These are the activations of a small neural network, seen along a few directions. Each row is one input.
In each table, some parts of the input vary, and every possible input appears once, in random order.
Descriptions start from the smaller parts, as in this example, which fits no table here: one of 3 separate values, together with either a single point or one of 9 places along a line or (one of 4 places along a line, together with one of 5 places around a ring).
Shared parts are said once, and a part with two or three values counts as separate values.

Other details of the inputs shift rows strongly along two fixed directions, in all tables alike. That doesn't count.

Rows:
row 1: [-2.1,-13.6,-9.8,-3.4,-22.8,7.5,-12.6,-1.3,5.2,-4.4,-2.1]
row 2: [15.0,-1.6,15.2,-3.3,-13.6,16.5,-7.7,-5.5,15.3,7.5,11.4]
row 3: [-3.1,-22.2,4.3,-9.5,8.4,17.2,-6.6,-2.2,18.7,-8.4,14.4]
row 4: [5.2,-16.5,-8.5,-14.3,-24.6,-3.0,-4.5,-1.4,4.8,-2.0,0.2]
row 5: [-55.2,82.5,20.8,10.5,33.0,-30.8,67.7,-13.5,-21.3,-56.1,17.2]
row 6: [8.0,-22.2,2.3,-6.2,18.4,11.9,-3.0,-1.5,12.4,-9.0,-17.1]
row 7: [24.1,-6.6,15.6,0.7,-5.0,9.2,-7.6,-6.6,7.6,10.1,-22.8]
row 8: [2.2,1.9,9.3,-2.4,-10.5,19.9,-12.2,-7.4,9.7,3.7,8.0]
row 9: [11.9,-4.7,10.3,1.6,-2.5,13.5,-11.5,-5.0,2.4,8.1,-25.6]
row 10: [-55.7,81.6,14.6,20.5,35.5,-22.1,56.4,-11.7,-24.8,-52.1,17.0]
row 11: [5.6,-8.6,3.0,-14.0,-4.2,4.3,-0.9,-5.1,3.2,11.3,-26.8]
row 12: [37.2,-19.6,-64.9,44.4,66.8,-92.5,-9.0,81.6,-60.0,79.7,74.2]
row 13: [-6.7,-12.6,-12.5,-8.2,-20.7,-0.4,-9.2,-1.3,4.2,-4.3,-2.1]
row 14: [17.2,-9.3,7.9,3.1,-24.6,2.9,-1.3,-2.2,9.9,-9.2,4.8]
row 15: [1.8,-6.7,-0.1,-1.8,-0.7,14.4,-10.4,-4.9,-1.3,11.1,-28.0]
row 16: [5.6,-7.2,0.5,3.4,-21.2,5.2,-7.3,0.6,4.6,-8.9,2.0]
row 17: [-7.7,-6.6,-5.8,-13.4,-9.9,15.7,-13.5,-7.3,7.5,11.8,4.6]
row 18: [-3.2,-8.0,-2.0,-7.6,-1.8,10.6,-6.7,-5.4,1.8,11.0,-29.4]
Each input here is: one of 3 separate values, together with either a single point or one of 5 places along a line.
The inputs of row 16 and row 8 match in every part but the choice among 3 separate values. If row 14 is changed in the same way as row 16 into row 8, which row does it become? -> row 2
Which other rows does row 11 become when the choice among 3 separate values takes its other values? List them by row number. -> row 4, row 5

Rows:
row 19: [3.5,-7.2,-16.8,-1.6,-10.7,-1.5,-18.3,10.8,-6.3,30.3,13.1]
row 20: [9.7,-17.3,-19.6,-4.5,0.0,-11.3,-11.9,10.6,-9.8,28.7,-15.8]
row 21: [-16.8,-0.1,26.0,-25.5,-23.8,39.2,4.7,-36.2,27.0,-34.7,-40.1]
row 22: [28.5,-6.8,6.2,8.7,20.6,6.8,-14.2,9.3,-1.0,34.5,-9.8]
row 23: [25.0,-16.1,-2.8,6.8,14.8,-2.6,-12.8,12.3,-7.7,28.8,-19.7]
row 24: [16.0,-19.6,-15.1,2.8,-19.7,-13.6,-13.1,16.7,1.0,13.5,26.4]
row 25: [-52.6,85.8,43.7,18.5,12.9,-10.9,68.2,-29.3,-1.3,-91.7,29.6]
row 26: [-24.0,7.5,23.2,-21.7,-36.3,46.4,-0.3,-37.7,27.9,-35.3,-14.3]
row 27: [23.0,-19.2,-7.2,7.1,12.5,-8.1,-12.6,12.7,-8.0,26.4,-24.8]
row 28: [-40.8,71.6,-21.5,33.6,41.6,-68.1,47.3,22.7,-51.6,-15.8,26.7]
row 29: [16.4,-21.7,-22.1,1.2,-20.8,-15.5,-10.8,16.4,-2.4,9.5,22.9]
row 30: [14.1,-7.0,-4.9,-2.9,6.6,1.6,-13.9,8.7,-4.0,37.6,-1.6]
row 31: [-36.2,83.1,-0.5,36.8,50.4,-49.6,47.0,18.1,-47.2,-1.8,47.6]
row 32: [-7.8,-11.1,23.8,-13.7,-16.8,29.5,5.0,-34.0,23.8,-44.7,-61.0]
row 33: [-11.9,-6.9,25.3,-17.5,-45.5,34.3,5.7,-31.2,32.6,-51.5,-1.1]
row 34: [-17.5,-4.0,20.8,-26.3,-25.4,34.5,3.8,-36.0,23.6,-36.9,-44.0]
row 35: [3.1,-11.2,-22.8,-3.7,-13.1,-4.4,-17.1,11.3,-9.9,26.6,8.9]
row 36: [20.2,-12.3,-7.1,3.2,-14.2,-4.8,-15.2,12.6,3.4,18.3,36.7]
row 37: [5.4,-73.0,-30.1,-7.4,39.7,-10.2,-12.6,23.9,15.7,-14.6,31.0]
row 38: [26.2,-11.7,2.0,8.1,17.5,1.5,-13.8,11.1,-4.2,31.7,-15.2]
row 39: [16.4,-2.9,-0.7,-1.9,9.4,6.7,-15.0,7.2,-1.7,41.0,4.5]
What is each input in this table made of? -> either a single point or (one of 4 places along a line, together with one of 5 places along a line)
Start at row 32 and move only the place on the line of 4, one step at a time. The first step leads to row 20. Which rows follow, in order? -> row 28, row 29
Start at row 38 and move only the place on the line of 4, one step at a time. The first step leads to row 30. Which rows follow, in order? -> row 26, row 36

Rows:
row 40: [-2.4,-20.0,0.0,-5.8,3.0,1.9,0.1,0.1,8.4,-14.0,-6.3]
row 41: [1.1,-2.5,3.5,-0.5,-11.0,9.2,-7.1,-2.4,7.6,-5.7,10.3]
row 42: [-4.2,-7.5,-1.7,-3.3,-13.1,0.8,-5.1,-1.4,3.2,-2.9,-3.6]
row 43: [6.3,2.2,12.2,-5.4,-4.3,9.7,-1.2,-9.0,6.6,2.7,-9.5]
row 44: [-20.0,56.4,5.7,21.5,42.5,-34.4,38.7,10.6,-29.0,-6.5,15.3]
row 45: [56.1,-38.9,-47.0,18.1,9.7,-33.7,-44.3,56.1,-26.9,95.9,46.6]
row 46: [5.8,-10.8,12.8,-2.0,13.1,11.0,-0.1,-6.6,9.7,-5.5,-11.4]
row 47: [-2.8,-4.1,1.6,-3.0,-8.3,11.4,-7.0,-4.2,7.4,-2.8,13.0]
row 48: [-3.5,-1.0,-2.8,-8.8,-6.6,8.9,-1.0,-6.8,3.6,-2.3,-12.3]
row 49: [-4.6,-7.7,-3.5,-10.2,-10.9,3.1,-1.6,-2.9,5.7,-0.7,-0.7]
row 50: [1.9,-14.7,-1.0,-4.7,8.0,6.1,-1.6,-1.5,4.4,-11.4,-15.8]
row 51: [2.1,-15.2,4.5,-1.0,4.6,10.2,0.0,-3.7,14.8,-16.5,6.2]
row 52: [-10.0,-7.6,-1.7,-6.2,-11.0,4.5,-3.4,-4.8,4.2,-4.0,-1.9]
row 53: [7.9,1.8,11.4,0.7,-6.1,10.5,-2.9,-4.8,4.5,6.0,-12.0]
row 54: [-7.9,31.4,-2.0,14.5,19.0,-27.3,22.6,9.0,-17.3,-9.3,27.9]
row 55: [-5.1,-3.1,-4.0,-4.2,-5.7,8.6,-5.6,-5.3,0.4,0.6,-11.5]
row 56: [-22.2,56.2,4.5,27.1,44.6,-35.8,35.5,11.2,-33.1,-4.4,16.4]
row 57: [-1.2,-1.6,-2.5,-1.3,-8.2,5.7,-6.0,-4.3,1.1,-1.6,-14.4]
row 58: [1.7,-0.6,-1.9,-6.3,-7.6,2.8,-0.4,-5.9,0.6,-3.0,-12.6]
row 59: [2.4,-0.8,-2.0,-0.4,-9.9,3.7,-1.8,-3.5,-1.2,-1.4,-15.7]
row 60: [-3.8,-4.1,2.0,-3.1,-15.9,1.3,1.7,-4.6,3.8,-9.6,-7.1]
row 61: [1.9,3.3,13.5,-0.8,-5.0,13.8,-5.0,-8.2,7.7,1.2,-12.2]
row 62: [-0.5,-8.6,-1.5,-8.7,-13.9,-0.4,-1.1,-4.5,5.5,-3.7,-2.7]
row 63: [0.8,-2.4,0.0,-6.2,-7.0,8.6,-3.5,-2.2,8.4,-1.2,13.9]
What is each input in this table made of? -> one of 4 places along a line, together with either a single point or one of 5 places around a ring
The inputs of row 57 and row 61 match in every part but the place on the line of 4. If row 55 is changed in the same way as row 57 into row 61, which row does it become? -> row 56
Start at row 52 and move only the place on the ring of 5, one step at a time. The first step leads to row 49. Which rows follow, in order? -> row 62, row 60, row 42
